These are the activations of a small network on made-up records, seen along a few directions, one row for each record.
After each row come some of the record's fields: N, E, S, U, G, T, V.
Other fields move the rows too, some of them a lot.
Strong random noise was added to every row along 11 fixed directions; ignore it. To show where, here is one row again and again, with new noise each time:
[ -48  -18  115 -255   40    8  291  -21 -137  -22  -27  116 -232 -235
   22  534  195 -113  -82   79   82  -57  -39  -10  131]
[ 119   84  -54 -555  -24  -59   90   39  -56  134  473 -176   96   14
 -108  190  161  258 -176 -113  259   81  -81  414  -12]
[ -75   83  -69 -350  138  282  162  -60 -181  203   30 -106 -177   84
   46 -118  -71   16   49  307  404 -379  179  590   47]
[ -20  221 -400  282 -142 -437   79  -51   31 -290 -228 -478 -381  -59
  -80 -115  267   34 -267  284 -414 -339  -76  101   41]
[ 170  -65 -255  106  250  193 -269  443 -120 -221  207 -205  175 -182
  272 -231  164  133   71  357  137  244  -96  439  164]
[ 173 -146   76 -255   87 -101  198 -213    8 -304  185  -19  127 -181
   73   75  110  264 -210 -228   -4  164   41    5  -66]
[  -7 -555  278  -90  154  446  404  -62 -216 -352 -330  551  -76 -275
  230  141   60  -24  108  -93  462 -345  104   60   71]
[  88 -485  152   -9   65  244  136  109   -8 -128  -37  254  173  -90
   88 -120 -120   49  186 -157  129  102  -12 -122 -107]
[ 286 -377  -25  229   17  -94   78   40   93 -159  -33  -91   47  346
 -196 -342 -293  225 -127 -193 -388   54 -131   72 -384]
[  12 -136  -38 -329 -243 -384 -325 -118   10   21  449   30  410   51
 -239 -282  227  314 -250 -428   43   47  -48 -145  178]
[ 109  202   85 -555  183 -153 -321 -354 -190 -100  388  198  173  -61
  101  214  244   79 -329 -188  -62  405  274   -4  476]
[ -82  485 -225 -206   -2 -297 -113 -393   87    5  106 -276  -40  224
  -27 -177  107  216 -298  -11 -157   69  273  224  185]
[-309 -224  173   33   10  -49 -225  134 -247  330    8  249   21  -36
 -186  -15   40 -166  -32  279  141 -339 -126 -158  323]

[-218 -280  167  185  -62  154   74  193  -87 -167 -322  429  -41 -288
   53  244  302 -163  133   -7  269 -163 -112 -295  241] => N=n4, E=e1, S=s2, U=u2, G=g2, T=t2, V=v2
[ 360 -371   32  -92  186  140  342  278 -260 -198  -65 -167 -323 -319
  -23  334  -37 -175  -82  257  -85 -270 -199  231 -207] => N=n2, E=e2, S=s1, U=u2, G=g1, T=t2, V=v2
[  75  -56  -64   74  105  154   18  189 -181  -77 -240  170 -277   16
   38  396  108 -203   35  119 -123  -40   66  125  210] => N=n2, E=e1, S=s1, U=u2, G=g1, T=t2, V=v1
[ 145 -109 -243 -354 -122 -249  -24 -427  -63 -209  359 -502  117 -154
   -1 -746  -29  223 -124  -50   87 -518  176  147 -205] => N=n2, E=e2, S=s2, U=u1, G=g1, T=t1, V=v1
[ 138   47 -192   30 -142  130  448  369  285   -7   63 -229  -59   46
  -10  279   12  241  186 -194   16  258 -333  199 -481] => N=n1, E=e2, S=s1, U=u1, G=g2, T=t1, V=v2
[-192   31   38  232  206 -190 -306 -141  -37   27   69 -210  101 -246
   94 -273  -33  -59   21  330 -249  128   29 -435  103] => N=n2, E=e1, S=s2, U=u2, G=g2, T=t1, V=v2
[-102 -249  206 -148 -282    8 -354  543   75  599  462  264  433   62
 -333  280   58 -217  267 -262  235  332 -516 -380   56] => N=n2, E=e2, S=s2, U=u2, G=g2, T=t2, V=v1
[-526  292 -205  432  -76   17 -239   93  113   64 -429  101 -102   59
  135  -79  189 -117  209  173   50   20  190 -187  518] => N=n2, E=e2, S=s2, U=u1, G=g1, T=t2, V=v2
[ -40  465 -257   64   36 -141  212 -347  246 -209 -322 -242 -187    6
  229 -239  -30   16  -63   -9 -190  100  466  103   22] => N=n2, E=e2, S=s1, U=u1, G=g1, T=t1, V=v2
[ -26  325   30 -206   30  107 -345  -92 -188   53   41  490 -113  553
  -35  288  145   28 -253 -255   38  152  121  373  441] => N=n1, E=e2, S=s2, U=u1, G=g2, T=t1, V=v2
[  14   84  -52  299   65   88 -196  441   41  -53 -103  152    8 -142
  124  263  158 -210  108  154  -21  286 -125   48  225] => N=n2, E=e2, S=s1, U=u2, G=g2, T=t1, V=v1
[   1 -194  303   -8  244    1 -536 -178 -288  -77  227  393  380  -85
   66 -123  -95  -39 -150  -14 -181  273   61 -377  422] => N=n1, E=e2, S=s1, U=u1, G=g1, T=t2, V=v2
[ -58  228   20  161   99   81 -451  -43   77  188  -55  272  223  406
  -24 -321 -172  -56  -35  -88  -56  279  127   67  190] => N=n4, E=e2, S=s1, U=u2, G=g2, T=t1, V=v2
[ -37  156   -7 -261 -187 -464  341 -244  240  167  174 -449  -60 -143
 -262  178  -44  205 -252 -104 -211   11  -91 -226 -355] => N=n1, E=e1, S=s1, U=u2, G=g1, T=t1, V=v2
[-220  349 -157  176 -130   69   27 -207  256 -204 -220  -25  158 -290
  333 -290  122 -116  298   85  323   89   90 -254  185] => N=n1, E=e2, S=s2, U=u2, G=g1, T=t2, V=v2
[  15 -232  199 -558  -91  293 -296 -478 -299  -68  -75  670   74   22
   58 -259  -15 -174  145 -423  241 -194  531 -235  380] => N=n1, E=e1, S=s1, U=u2, G=g2, T=t1, V=v2
[ 221 -170  -56 -584  -77  455  -93  296 -182  216  402   83  106  170
   47  -98  -90  -58  418 -146  255  188   39  206  -50] => N=n1, E=e2, S=s2, U=u1, G=g2, T=t2, V=v2
[ 356 -202 -316   11  -91  236  100  126  -13 -178 -118 -244  -55  209
  -12 -498 -146   20  164  -57   75 -276   74  504 -328] => N=n2, E=e1, S=s1, U=u2, G=g1, T=t2, V=v1
[ -18   92  204   -2  385 -227 -260 -159 -262   13   25  -92  -42 -669
  398   17   73 -415  -42  662 -259   95  282 -422  450] => N=n3, E=e1, S=s1, U=u1, G=g2, T=t1, V=v1
[ 186 -646  213  477  269   14    3  -78 -137 -561 -282  365   10 -121
   74 -195  -45   95 -202  -99 -260 -177  -99 -204  -67] => N=n4, E=e1, S=s2, U=u1, G=g2, T=t1, V=v2
[-101  485  -73 -402  163  371 -263 -320 -248  -39   55  138 -128  159
  277  105   96  -99  124  112  144  161  358  197  416] => N=n1, E=e2, S=s2, U=u2, G=g2, T=t2, V=v2
[-268  -87  -40 -303 -149  -48   40  -13 -237  503  197 -230  -39  198
 -355 -410  -23  187   10  133  322 -745   70  250  -42] => N=n2, E=e1, S=s1, U=u1, G=g2, T=t2, V=v2
[ -95 -196   61   47 -144 -382  137  101 -122 -121  -87  -66 -102 -422
 -212  210  308  -65 -287   94  -28 -425 -214 -265  117] => N=n2, E=e2, S=s1, U=u2, G=g1, T=t2, V=v2
[ 212  162 -419 -268 -273 -376 -344  457  -57   10  357 -285  -65 -205
 -149  154  447 -151  -30   11 -130  165 -190  101  274] => N=n2, E=e1, S=s2, U=u2, G=g1, T=t1, V=v2
[  38 -310  -84  123  -83  256 -133  184 -115   56 -123  -25  -92   55
   38 -374 -187 -280  437  155 -208  -42  -21 -304 -117] => N=n1, E=e1, S=s2, U=u1, G=g2, T=t2, V=v2
[ -61  -92 -258  278 -137  169  290  201  128 -411 -405 -165 -240 -599
  405   97  279 -193  463  135 -201  128   65 -475   45] => N=n1, E=e2, S=s1, U=u1, G=g2, T=t2, V=v2
[ 104   69  370  359  364   52  333   49  141  153 -189  110 -236  335
  -65  624 -305   -1 -317  195 -294  365 -138  228 -209] => N=n1, E=e1, S=s2, U=u1, G=g2, T=t2, V=v1
[  53 -371  -12  349 -100  250  253  564  101  -38 -305   49  -88   14
  -55  107 -178  -67  283   44  -94  100 -259 -139 -302] => N=n1, E=e2, S=s1, U=u2, G=g1, T=t2, V=v2
[-138  -57  260  239  224 -308  209 -472   59 -170 -296 -108    3 -228
  150 -139 -175  110 -288  153 -161 -235  181 -103  -37] => N=n2, E=e2, S=s1, U=u1, G=g1, T=t1, V=v1
[-326  283   88  285   95   38  611 -194  263 -330 -276   -2  -75  -74
  224  522  228  432 -259 -113  477  -36 -141  302 -164] => N=n2, E=e2, S=s2, U=u1, G=g1, T=t1, V=v1
[ 211 -302  123  -24  199   28 -289 -141   84 -176  363  -16  564  -75
  177 -607 -161  328   -5 -211  175  294  125  -95 -121] => N=n2, E=e1, S=s2, U=u1, G=g2, T=t1, V=v1
[ 429   52 -331  -82 -151  177  283  -27   57 -341  -74 -193 -346  315
   56   14 -145  -31   60 -234 -179  -45  -28  465 -377] => N=n4, E=e2, S=s2, U=u1, G=g1, T=t1, V=v1
[-362  -18 -146  240 -328  100 -119 -231  162 -366 -324  348  312  138
  130 -488  304  320  109 -391  532 -243  160  -56  212] => N=n1, E=e1, S=s2, U=u2, G=g1, T=t2, V=v1
[ 186 -327   50  481  343  139 -128  379  -78 -497  141   25  288  -74
  152 -134   80  461 -192   46  167  134 -368  438  -75] => N=n2, E=e2, S=s2, U=u1, G=g2, T=t1, V=v2
[  26  -32  233  -57  140 -192   49 -328  151  -40   43   44  147 -106
   65   33 -101  227 -218 -212 -208  357  209 -407  -32] => N=n1, E=e1, S=s1, U=u1, G=g2, T=t1, V=v2
[-205  375 -210  -29  -56 -382 -427 -240   -7   50  247 -325  148 -316
   96 -248  169  -69  -88  308 -199   57  117 -299  314] => N=n1, E=e2, S=s1, U=u1, G=g1, T=t1, V=v1
[ -83 -499 -196  331 -380  219 -340  514 -199  144  -91  281  164  471
 -263 -415   68   81  214 -174  260 -460 -355  133   -8] => N=n1, E=e1, S=s1, U=u1, G=g1, T=t2, V=v1
[ -48  124 -178  -63  -66  116  392  -54  340 -161 -142  -59  125   92
  163  -57   91  440   46 -360  210  244  215  213 -152] => N=n1, E=e1, S=s1, U=u1, G=g1, T=t2, V=v2
[-194 -251  104  489  194  -87 -178  309 -120  -84   25   19  268  -76
   -9 -210  160  386 -249  198  191 -164 -316  107   28] => N=n3, E=e1, S=s1, U=u1, G=g2, T=t1, V=v2
[-634  409  329  269  225 -178 -247  -75   41  630 -167  154  104   -7
   23  352  -81 -244   14  453  -87  316  132 -396  477] => N=n2, E=e1, S=s1, U=u2, G=g1, T=t2, V=v1
[ 226 -187 -176 -312 -440 -187  383   48  368 -174  322 -365  210 -309
 -121 -178  211  295   -8 -393  388 -231 -305  245 -473] => N=n1, E=e1, S=s2, U=u2, G=g2, T=t1, V=v1
[  85    7   53   44   57   47  208  341  -31  263  -34   59 -292  339
 -205  541 -100    2  -48  -80 -253  207 -178  172 -177] => N=n2, E=e1, S=s1, U=u1, G=g2, T=t1, V=v2
[-193  228  181  220  -25  -71  335 -493  258 -184 -292  181  -28  287
   75  230  -66  290 -153 -395 -227  302  148 -327 -258] => N=n1, E=e1, S=s1, U=u1, G=g2, T=t1, V=v1

Here are new rows. What are their fields?
[ 149 -252   -5  313   93   99   60  172   43 -314 -169   45   -3   -3
   90   -6  -18  148   -1  -83 -316  210  -58  -93  -88] => N=n1, E=e2, S=s1, U=u1, G=g2, T=t2, V=v2
[-106  119   14   69  367  -15 -383 -408 -225 -374 -182  228   -5 -117
  351 -308  122   39 -255   98 -177  -58  534 -108  553] => N=n2, E=e2, S=s1, U=u1, G=g2, T=t1, V=v2
[-160  -45  -75  255   82  305  378 -405  250 -193 -491  -11    5  212
  273 -536 -272  323  157 -180  129  -71  461  180 -189] => N=n1, E=e1, S=s1, U=u1, G=g1, T=t2, V=v2
[   3 -181   97 -119  -19   -8 -138  -15  -44  346  216  -24  127  178
 -178 -223 -287  -83  122   12 -147  127  -35 -172  -90] => N=n1, E=e1, S=s2, U=u1, G=g1, T=t2, V=v2
[-284    6  -62   59 -230  -57  -67  271   81  254  -31  133   49   22
 -101   -6  127  -26  113    7  265  -68 -136  -33  149] => N=n1, E=e1, S=s2, U=u1, G=g1, T=t1, V=v2
[ 387 -140  -35  130 -144 -235 -373   59  -68 -468   98  106   32 -439
  103  127  205 -364   68 -114 -478  407 -252 -660  196] => N=n1, E=e2, S=s2, U=u2, G=g2, T=t1, V=v2
[-216 -145   81  411 -212 -451 -343   28  -21  140  227   42  288   37
 -395 -182   26   25 -211   99  -57 -350 -642 -305  -37] => N=n1, E=e2, S=s2, U=u2, G=g1, T=t1, V=v1
[ -40 -272   21  130 -283 -135  321 -107  144    8 -136 -167  -24   63
 -248 -294 -130  150   27 -222   23 -426  -91 -118 -480] => N=n2, E=e1, S=s1, U=u2, G=g2, T=t1, V=v1
[ 351  -60  -51  -32  -81  -21   27  218  203 -249  155  124  202  102
   14  213  149  247 -122 -453  -75  488 -138  200 -159] => N=n1, E=e1, S=s1, U=u2, G=g2, T=t1, V=v1
[ 169 -286 -173 -377 -222  330  158  356   85 -110  352 -182  228 -537
  326 -170  171  -49  561  -58  465  143  -97  -34 -226] => N=n1, E=e1, S=s2, U=u1, G=g2, T=t1, V=v1
[  71 -258  -49 -298 -386   95  -43  287   25  155  319  154  263 -190
  -80  209  124 -118  368 -354  240  149 -380 -369 -148] => N=n1, E=e2, S=s1, U=u2, G=g1, T=t1, V=v1
[-391  166  204   96  150 -221   13   20  -47  317   87 -148    5 -394
  -65  245  116  -45 -149  499  170 -197  -76  -93  165] => N=n2, E=e1, S=s1, U=u2, G=g2, T=t1, V=v1
[  86 -353  108   24  116   44 -385  153 -393  120  143   36   46 -178
 -117 -329  -89 -249   10  315   22 -366 -126    2  126] => N=n2, E=e2, S=s1, U=u2, G=g2, T=t1, V=v2
[-492   71  344 -324 -223 -182  253 -605  -72  210  148   82  171 -142
 -217   14  149  221 -279 -119  517 -683  -31 -202    3] => N=n1, E=e2, S=s1, U=u2, G=g2, T=t2, V=v1
[  99  317 -248   78  125   17  -33  -94   92 -198 -186  -80 -100  354
   90 -244   72  356 -296  -29   -9  -74  304  577  180] => N=n1, E=e2, S=s1, U=u1, G=g2, T=t2, V=v2
[-249  455  -26   81 -126 -266  -34 -456  235   75 -240  143   25  680
 -287 -168  106  440 -568 -448   72 -178  247  423  164] => N=n4, E=e1, S=s1, U=u2, G=g2, T=t2, V=v2
[  45   17  224 -384  -13  -10   28  -11   56  136  417   86  285  -70
  -49  372   66  240 -120 -277  197  405  -85  -28 -113] => N=n1, E=e1, S=s1, U=u2, G=g2, T=t1, V=v1
[ 119 -380   24  -68 -132  182  -42  247 -248  -32 -146  243  -52  180
 -125  -19  126   -3   63 -149  197 -463 -127  246   16] => N=n3, E=e1, S=s1, U=u2, G=g2, T=t2, V=v1
[-183  107    9 -165  -23  -60  120 -198   57 -395   21   84  159 -643
  322  187  445   58  -20 -121  460   30   31 -208  269] => N=n2, E=e2, S=s2, U=u2, G=g1, T=t1, V=v2
[ -79   17 -184  -97 -218   77  260 -389  337  -73 -273 -159  -32  -41
  176 -660 -146  -74  341 -200  144 -259  461  -95 -212] => N=n2, E=e1, S=s2, U=u1, G=g2, T=t1, V=v1
[ -41  174 -304  345   44   92 -412  -16 -143 -406 -173  -66  -67  151
  249 -328  238   48   -4  220 -174   -9  111  106  264] => N=n1, E=e1, S=s2, U=u1, G=g2, T=t2, V=v1
